Each row below holds a small network's activations on one input, seen along a few directions.
In each table, some parts of the input vary, and every possible input appears once, in random order.
Descriptions start from the smaller parts, as in this example, which fits no table here: one of 8 places around a ring, together with either a single point or one of 9 places around a ring or (one of 3 separate values, together with one of 6 places along a line).
Shared parts are said once, and a part with two or three values counts as separate values.

Other details of the inputs shift rows strongly along three fixed directions, in all tables alike. That doesn't count.

Rows:
row 1: [  7 -11 -36  11  28 -35  52 -43 -21  22  48]
row 2: [ -8 -17  -9  -6 -17 -32 -40  13 -16   2  18]
row 3: [ 55  -1  18  17   8  -6 -62   1   2  -5 -36]
row 4: [-37 -18  -9 -27 -24   8 -27  23   7   4  -5]
row 5: [-12 -41 -24   1 -10 -54 -34 -10  -9  -7  13]
row 6: [-62  15 -13 -19  -8  58  36  22  42 -15 -17]
row 7: [ 27  25  48  20  12  15  22  -8   2   9 -12]
row 8: [-19 -39 -21   5 -16 -42 -37  -9   1   4  10]
row 9: [ 40  31  23  12  27  22  21  -5  -7 -10 -11]
row 10: [-45 -39 -21 -17 -17  -9 -31  15  10 -21 -17]
row 11: [-35   7 -15 -21  -1  67  42  28  23 -17 -29]
row 12: [-48  34  -1 -29  -8  55  19  25   6 -12  -4]
row 13: [ -8 -37 -29   2 -11 -53 -35  -8  -5  -8  17]
row 14: [ 38  26  37  10   6  13  27  -9   3   4 -15]
row 15: [ 22  37  50   6  14  14  14   3 -15   9  -8]
row 16: [-17   4   2  -4  10 -16  43 -22 -23  35  43]
row 17: [-11  20  -8  -5   3 -15  39 -28 -30  30  57]
row 18: [-49   9 -14 -17   2  72  33  30  27 -18 -22]
row 19: [ 60 -12  11  12  -2 -14 -55   4  -1  -8 -41]
row 20: [ 34  29  39  14  15  11  27  -3  -1  -8 -13]
row 21: [ 31  25  46  15  17  11  27  -5  -4  -5 -14]
row 22: [-40  11 -14 -19   7  66  37  30  18 -29 -23]
row 23: [  0 -14 -34  16  33 -36  56 -32 -26  13  48]
row 24: [  6 -11 -35   8  30 -33  51 -45 -23  26  55]
row 25: [ -6 -21 -12 -11 -24 -33 -38   5 -13  14  21]
row 26: [ 42  32  19  13  32  19  22 -10  -5  -9 -14]
row 27: [-46 -37 -26 -15 -20   3 -31  21  25  -9 -11]
row 28: [-61  13 -19 -22 -10  63  35  29  43 -17 -15]
row 29: [-19  -2 -27  16   7 -38  50 -36  -9  22  59]
row 30: [-20  21  -5   2   5 -13  34 -25 -27  30  57]
row 31: [ 61 -10  20  20   1 -16 -56  13 -13 -19 -37]
row 32: [ 41  -4  24  15 -12 -14 -57   9  11  -5 -27]
row 33: [ 38  28  25  23  23  21  23  -6   3   3 -20]
row 34: [-36 -16  -6 -22 -16   4 -31  30   2  -6  -6]
row 35: [ 27  51  42   5   6  16  11   2 -18   4   3]
row 36: [-14 -33 -35 -22 -10  10 -38  14  12 -13 -15]
row 37: [ 33  13  37   9 -18  -7 -58  17  -4   5 -17]
row 38: [-55   3  -4 -29  -8  62  43  23  32 -12 -25]
row 39: [ 36  19  38   7 -17  -6 -65  12 -10   6 -18]
row 40: [ 55  -9  23  24  -3  -9 -59  11  -4  -6 -37]
row 41: [ -4 -40 -31  -2 -19 -52 -34 -15  -1   4  17]
row 42: [20 38 52 10 10 18 13 -2 -9 21 -6]
row 43: [ 43  30  33  12   5  13  25  -8   7   2 -11]
row 44: [ -1 -38 -34  -1 -22 -54 -37 -14  -2   1  17]
row 45: [-39 -38 -31 -22 -27  -8 -28   9  18 -12 -14]
row 46: [-33 -26 -35 -16 -20 -10 -33  17  16 -26  -9]
row 47: [ 65 -12  18  12  -9 -11 -64   8  -8 -11 -36]
row 48: [ 42  30  17  14  29  16  23  -9  -3 -11 -19]
row 49: [-61   8  -3 -28 -11  61  42  18  33 -15 -31]
row 50: [ 43  34  29  12   3  13  26  -9   6   0 -10]
row 51: [ -9 -12 -31  14  29 -28  48 -38 -23  27  62]
row 52: [-31 -29 -35 -18 -17  -4 -30  23  18 -26  -8]
row 53: [-29 -12 -10  15  13 -34  52 -38 -15  27  50]
row 54: [ -3 -11 -33  18  30 -31  45 -39 -16  23  47]
row 55: [23 41 52 13  7 17 14  0 -8 19 -3]
row 56: [-31 -31 -30 -17 -14  -4 -28  23  19 -22  -8]
row 57: [  0 -13 -10 -12 -22 -31 -44  -1 -19  15  20]
Description of these inputs: one of 3 separate values, together with either one of 5 places along a line or one of 6 places around a ring or (one of 2 separate values, together with one of 4 places along a line).
- Changing only the choice among 3 separate values turns row 27 into row 20. The same change can be made to row 28. Which row results? => row 52
- Changing only the choice among 3 separate values turns row 57 into row 39. The same change can be made to row 1. Which row results? => row 54
- Change only the choice among 3 separate values in row 29. List by row number the other rows that result. => row 44, row 46
- Change only the choice among 2 separate values in row 45. List by row number the other rows that result. => row 14
- Change only the choice among 3 separate values in row 17. List by row number the other rows that result. => row 12, row 30

Rows:
row 58: [-11  37  11 -16  23  26   6  26 -25   1   4]
row 59: [ 15  53  41   5  -7  40 -22  31  34 -49 -69]
row 60: [ 67  24  42  32  34  -3  77 -36 -21  17   2]
row 61: [-61 -22 -26 -14  -5 -32  15  -9 -27  21  69]
row 62: [-20   7  26   2 -16  -1   3  -4  15  28  29]
row 63: [-68   2 -28 -17  27  77  70   8  42  -6 -22]
row 64: [-20 -30   3 -22 -19  28 -27  19  40 -26 -69]
row 65: [-69 -52 -89 -30 -16 -30  41 -14  -1  -4  59]
row 66: [ 20  16 -21  34  16 -55  45 -67 -10  25  57]
row 67: [-50 -26 -44  -7  34  25  61  20   3  -8  20]
row 68: [-11  37  34 -19 -11  60 -43  52  -1 -27 -55]
row 69: [-93   7 -32 -36 -12  57  33  15  22  17  25]
row 70: [-26   9  44  -9 -34   9 -37  40  23 -10 -21]
row 71: [ 70 -31   6  43  16 -46 -40 -27 -22  18  -3]
row 72: [-48 -85 -83 -41 -17 -86 -67  -2 -49  25  59]
row 73: [  1  22   1  -7  -5   1  40 -17  20 -10  -2]
row 74: [-21 -41  -5 -12 -54 -53 -53   4  -6  18  11]
row 75: [ 21  35  23   2 -12  52 -39  48  25 -53 -67]
row 76: [ 53   7   7   4  19 -33 -67 -11 -37  34  17]
row 77: [-23 -66 -19  15  -3 -60 -48  -8  -6 -18  -3]
row 78: [-27   6   9 -23  15  58  63   4  29 -16 -37]
row 79: [-29   0 -24 -12  25  68  57  21  24  -4 -20]
row 80: [ 30  57  70  38   8 -16  42 -16 -26  28  32]
row 81: [ 41  -5 -11   7 -19   1 -79  15  21 -21 -38]
row 82: [ 67  32  91  14 -30 -13 -25   5   0  15 -27]
row 83: [ 41  39  14  36  33 -38  56 -44 -26   1  46]
row 84: [ 39 -23 -32  -2 -15  -7 -85  23  17 -18 -22]
row 85: [ 15  50  50  31   1   9  45 -28 -11  41  34]
row 86: [ 55  32  -2  36  34 -32  56 -24 -38   0  53]
row 87: [-63  27 -22 -21   2  61  26   7  -4  16  11]
row 88: [ 46 -30 -30  25   0 -82 -62 -41 -13  12  30]
row 89: [ 19  34  27  35  44  13  76 -45  10  23   1]
row 90: [ 21 -40 -42 -23 -29 -21 -54  20   7 -20 -14]
row 91: [-43   1 -38 -33  -6  18  58 -12  23 -14  16]
row 92: [ 88  45  87  11 -12  -5 -25  -7 -23  17 -22]
row 93: [ -9 -46 -40 -11  12 -11  41  -6  -7   6  20]
row 94: [ -1 -25   9   8  -1  33 -41  38  14 -37 -57]
row 95: [  2 -18  -5 -23 -30 -13 -63  10 -24   7 -17]
row 96: [-18 -39  -3   0   7  -1 -36  13  10 -31 -30]
- Describe the family of inputs behind these rows. => one of 3 separate values, together with either one of 5 places along a line or (one of 2 separate values, together with one of 4 places along a line)
- Changing only the choice among 3 separate values turns row 91 into row 88. The same change can be made to row 72. Which row results? => row 76
- Change only the place on the line of 5 in row 76. List by row number the other rows that result. => row 62, row 69, row 85, row 87
- Change only the choice among 3 separate values in row 68. List by row number the other rows that result. => row 87, row 95
- List by row number the other rows that have the choice among 3 separate values in common with row 61. => row 58, row 59, row 67, row 68, row 70, row 75, row 77, row 80, row 83, row 86, row 94, row 96

Rows:
row 97: [-31  28 -10  -9  13  41  62  -4  17  -6   4]
row 98: [13 78 44  0 27 70 65  9 -7  3 -5]
row 99: [-38 -32 -33 -14 -12   2 -29  13  22 -14 -15]
row 100: [ 69  -8   9  36  19 -79  -1 -44 -38  15  39]
row 101: [ 64 -14  12  40  20 -78   2 -44 -36  17  35]
row 102: [ 62  39  48  25  16  20  16  -8   4   1 -27]
row 103: [-11  14  35 -11 -32  13 -29  18  14   7 -20]
row 104: [-27 -24 -40 -24 -17   2 -20  18  12 -27 -10]
row 105: [ 50  14  61  11 -43 -36 -90  10   1  -5 -31]
row 106: [-53 -44 -55  -4  22 -56  56 -40 -44  43  93]
row 107: [-31  19 -16 -11  11  44  65   1  17  -2   7]
row 108: [-47 -32 -34 -26  -8   7 -32  23  -2   0   7]
row 109: [-35 -39 -20  -8 -11   0 -19  18  19 -18 -20]
row 110: [ 61 -16  35  23  -9 -19 -74   8   6  -8 -48]
row 111: [ 11  13  -2  -9 -10  20 -24  11  15 -19 -29]
row 112: [-48 -41 -24 -23 -10   9 -24  19   4   3  -9]
row 113: [ 13   2 -25  10  13 -30  45 -35 -20  19  51]
row 114: [-37 -35 -22  -8 -11   2 -27  13  23 -12 -20]
row 115: [14 78 39  2 23 68 57 12 -7  1 -2]
- Describe the family of inputs behind these rows. => either one of 2 separate values or one of 5 places along a line or (one of 3 separate values, together with one of 4 places along a line)
